Each row below holds a small network's activations on one input, seen along a few directions.
In each table, some parts of the input vary, and every possible input appears once, in random order.
A made-up example of a description, with smaller parts first: ring(8) and (point or (values(2) and line(4)) or line(11)).
Shared parts are said once, and a part with two or three values counts as separate values.

Other details of the inputs shift rows strongly along two fixed directions, in all tables alike. That doesn't count.

A family of inputs:
x1: [-60  31 -45  -4 -42   4   6 -18  14  71   7  15 -33]
x2: [ 25   6  95 -33  49  29  -1 -19  30  28  67  69 117]
x3: [  6 -18  21  -4  13 -23  -6   2   4 -26   5 -14   4]
x4: [-25  21  -9 -10 -16  19   9  13  14   2   6  -4  -3]
x5: [ 21  15 -33  18 -20  19   5   0 -16 -16 -14 -15  -9]
x6: [ 14 -33  13   7  45 -30  -9 -14 -18 -44 -27 -22 -24]
x7: [-12  37 -58  14 -68  24  16 -15  17  65  23  11  -5]
x8: [  8  -9  57 -25  42 -16  -9  11  -1 -41  14   1  39]
x9: [-22   8  -8  -3   4  12   5 -20  11  31   4  -1 -20]
x10: [  4 -18  15  -1  44 -22 -11   0 -29 -56 -35 -18 -19]
x11: [ 38  -3 -37  16 -18  -6   5   1 -10   6 -16 -17 -19]
x12: [-27  32 -44   2 -71  -7  10  33  -6  67  22  31  -1]
x13: [ 14 -21 -29  26  17   8  -6  10 -32 -84 -70 -59 -72]
x14: [-17  17 -47  11 -71 -14  11  20   4  79  28  27  -8]
x15: [-70  45 -42 -14 -42  12   6  -5   4  60   1  20 -26]
x16: [-44  11 -53  14 -45 -21   0  18 -26 -19 -39 -25 -53]
x17: [ 28 -30  15   8  45   5  -6 -11   0 -46 -24 -34 -24]
x18: [-26  24 -46  29 -73  25  13 -12  19  64  16  28  -3]
x19: [ -2 -21  18  -5  20 -29  -6  -5  -4 -19  -1  -9   1]
x20: [ 26 -27  54 -21  41  -9  -5  -4  16 -33  22  -6  32]
x21: [ 36 -34  14  30  16  -2 -13  17 -22 -46 -36  -2   2]
x22: [ 45 -41  47  15  35  -5 -12  -4   7  -8   4  21  41]
x23: [ 47  17  82 -58  57  10   1  -7  22  41  68  55 111]
x24: [  2  -4  22 -15  11  -2  -3  15  -1 -42   0 -12   9]
x25: [  9 -19 -30  28  25   2  -8   4 -40 -78 -74 -57 -77]
x26: [-17  15  27 -27   2  17  11  -9  44  44  50  21  38]
Each input here is: values(2) and (ring(5) or ring(8)).
- The inputs of x3 and x8 match in every part but the values(2) part. If x6 is changed in the same way as x3 into x8, which row does it become? => x10

A family of inputs:
x27: [ 43 -15  26   3  31  13  -3  -5   3 -13   6   2  26]
x28: [ -8  19  13 -14 -21   5   6  -6  20  61  46  44  49]
x29: [ -7  12 -10   6 -32   6   5   3   6  30  14  21  16]
x30: [-35  14  22 -27 -13 -12   3   5  22  57  43  39  37]
x31: [ -54   28 -106   30  -96   -8    9   31  -30    2  -52  -32  -91]
x32: [ 13 -24   8   5  14 -19  -5  13 -11 -51 -17 -27 -16]
x33: [  0 -10  34 -15  43   5  -3 -18  13 -20   8 -10   7]
x34: [-31  29 -87  36 -92  22  14  13  -4  36 -24  -6 -53]
x35: [-11  24  15 -13 -23  20   6  -2  24  56  42  44  50]
x36: [ 12  -7  32 -18  24 -10  -4   8   1 -26  10  -5  23]
x37: [ 51 -25  -2  22  22   0  -3  -2 -13 -35 -22 -22 -12]
x38: [-38  33  15 -34   0  21   9 -19  33  48  39  21  26]
x39: [  2 -24   9   5  36  -9  -9 -13  -8 -37 -28 -24 -29]
x40: [ 51 -28  -1  22  22  -9  -6  -2 -16 -33 -20 -20 -10]
x41: [ -1 -14   9   2  38  -4  -9  -7 -17 -42 -31 -22 -26]
x42: [ 42 -20  24   3  27 -10  -5  -6  -3  -9   9   5  26]
x43: [-36  27 -10 -17  -5  15   5 -10   7  24   4   7  -7]
x44: [  7 -19   9   3  21 -25 -10  18 -27 -47 -26 -17 -16]
- What do these inputs look like to the network? => ring(8) or (values(2) and ring(5))
- Which other rows does x33 become when the ring(5) part takes its other values? List them by row number. => x38, x39, x41, x43
- List by row number the other inputs of the same sort as x27. => x28, x29, x34, x35, x37, x40, x42
